Each row below holds a small network's activations on one input, seen along a few directions.
Each table varies a few parts of the input and shows all the possible inputs, shuffled.
A made-up example of a description, with smaller parts first: one of 3 separate values, together with either a single point or one of 11 places around a ring or (one of 6 places along a line, together with one of 8 places around a ring).
Shared parts are said once, and a part with two or three values counts as separate values.
(in the rows, 128 means zero)

Other details of the inputs vary at random and push rows far along three fixed directions, the same in every table; ignore that.

A family of inputs:
x1: [126 103 169 103 126 100 162 134 151 141 141 115]
x2: [116  94 166 110 111 115 160 140 157 156 131 128]
x3: [ 94 116 134 169 176 175 132 157 131 105  76 185]
x4: [142 130 127 159 132 162 165 149 112  71  87 106]
x5: [171 158  90 119  95 122 108 106  98 116 140  89]
x6: [138 150  73 148 144 144  70 122  83 121 127 155]
x7: [112 113 174 109 149 115 147 126 158 149 122 130]
x8: [129 131 157 140 128 149 155 136 138 122  95 124]
x9: [139 138  71 138  96 122 119 121 113 105 155  92]
x10: [ 74 147 112 190 204 174  57 161 121 104 103 239]
x11: [125 115 147 129 142 123 150 136 137 119 120 109]
x12: [133 147 128 111 127  94  75 114 130 184 161 135]
x13: [157 116 178 121 145 121 149 120 138 171  98 114]
x14: [129  93 107 136 113 137 181 159 119  78 108 108]
x15: [132 143 126 100 127  98  78 107 118 184 161 130]
x16: [114 130 181 104 131 134 154 116 157 152 113 135]
x17: [134 134 185 102 132 126 153 111 151 140 122 112]
x18: [151 148  76 140 107 126 118 100 108 100 152  99]
x19: [165 131  74 120  91 105 119 135  95 116 162  97]
x20: [140 125 179  97 125 129 180 109 145 124 111  98]
x21: [122 152 121 120 117 112  92  89 144 170 163 141]
x22: [ 99 111 107 169 158 165 137 173 122  83  85 154]
x23: [132 131  67 136  94 129 123 125 114 101 147  96]
x24: [155  94 113 139 129 142 165 175  87  93  96 107]
x25: [130 100 148 123 108 113 163 142 143 135 133 114]
x26: [ 88 155 149 126 134 140  82 118 152 166 135 187]
x27: [ 97 147 144 119 160 121  86 102 150 160 145 185]
x28: [132 127  70 119 103 112 128 127 111  85 165 117]
x29: [112 149 128 118 124  95  83 104 143 164 176 136]
x30: [132 105 153 121 116 107 161 139 140 130 139 110]
x31: [148 125 159 124 141 148 136 136 109 131  85 121]
x32: [127 140  84 140 113 143 111 109 121 120 141 130]
Each input here is: one of 4 places along a line, together with either one of 2 separate values or one of 6 places around a ring.
Q: The inputs of x18 and x30 match in every part but the place on the line of 4. If x10 is changed in the same way as x18 into x30, which row does it become?
A: x1
Q: Which other rows agree with x5 in the place on the line of 4? List them by row number.
A: x4, x8, x16, x17, x20, x26, x31
Q: Which other rows agree with x7 in the place on the line of 4? List them by row number.
A: x9, x11, x12, x15, x22, x23, x29

A family of inputs:
x33: [109 167 125 129 140 138  64 113 125 152 139 178]
x34: [ 88 150 134 172 189 163  67 147 129 133  99 210]
x35: [155 127 119 145 167 136 106 161  80 110  98 137]
x36: [173  94 151  97 112  84 156 139 115 164 135  75]
x37: [124 148 173 120 142 127 108 112 144 166 120 147]
x38: [136 101 148 148 119 143 173 159 133 118  91 108]
x39: [133  95 142 150 129 143 177 153 136 120  92 109]
x40: [132  97 143 150 129 141 173 156 135 119  91 106]
x41: [172 169  74  92  74  98 108  57 111 132 187  57]
x42: [158 126  28 147  75 142 141 134  86  67 139  81]
x43: [ 90 146 119 128 148 115  80 117 141 137 165 178]
x44: [142 117 164  85 102 104 177 109 146 133 144  84]
x45: [102 124 161 106 141 114 125 124 154 149 141 161]
x46: [132 137 112 147 142 159 122 135 109 105  98 142]
x47: [118 130 103 136 170 113  69 166  94 113 144 178]
x48: [101 127 164 104 138 114 125 125 153 148 140 159]
x49: [115 121 112 147 147 139 136 145 125  84 124 136]
x50: [134 151 166  73 112  94 103  64 152 206 167 123]
x51: [110 146 144  80  92  83  83  87 161 217 189 146]
x52: [129 157  28 140 104 124  90 117  94  59 177 116]
x53: [125 100 153 130 145 136 178 146 138  97 103 117]
x54: [106  91 170 166 162 155 162 172 147 135  73 153]
x55: [109 117 150 128 133 121 120 131 152 168 129 152]
x56: [125 102 154 133 146 135 180 145 140  98 104 115]
x57: [150 113 152 105  85 111 169 118 145 157 135  77]
x58: [ 98 135  90 165 140 140  80 147 126 129 135 175]
x59: [144 118 165  89 103 103 175 110 149 134 144  81]
x60: [132  92 139 144 124 146 175 155 129 120  91 113]
x61: [157 132 163  89 105 118 162  93 137 156 124  82]
x62: [134 154  46 131  76 122  86 116 102 114 175 118]
x63: [155 141  47 138  89 131 141 127  89  40 152  79]
x64: [121 140 165 118 150 128 111 106 145 167 122 150]
x65: [133 139 112 156 149 156 122 131 113 104 101 136]
x66: [124  98 152 128 140 138 179 147 134  98 101 119]
x67: [111 169 126 133 141 137  63 114 128 153 139 176]
x68: [131 139 112 158 150 157 122 130 112 105 101 133]
Q: What is each input in this table made of?
A: one of 3 separate values, together with either a single point or one of 11 places along a line
Q: The inputs of x45 and x46 match in every part but the choice among 3 separate values. If x49 is changed in the same way as x45 into x46, which row does it become?
A: x34
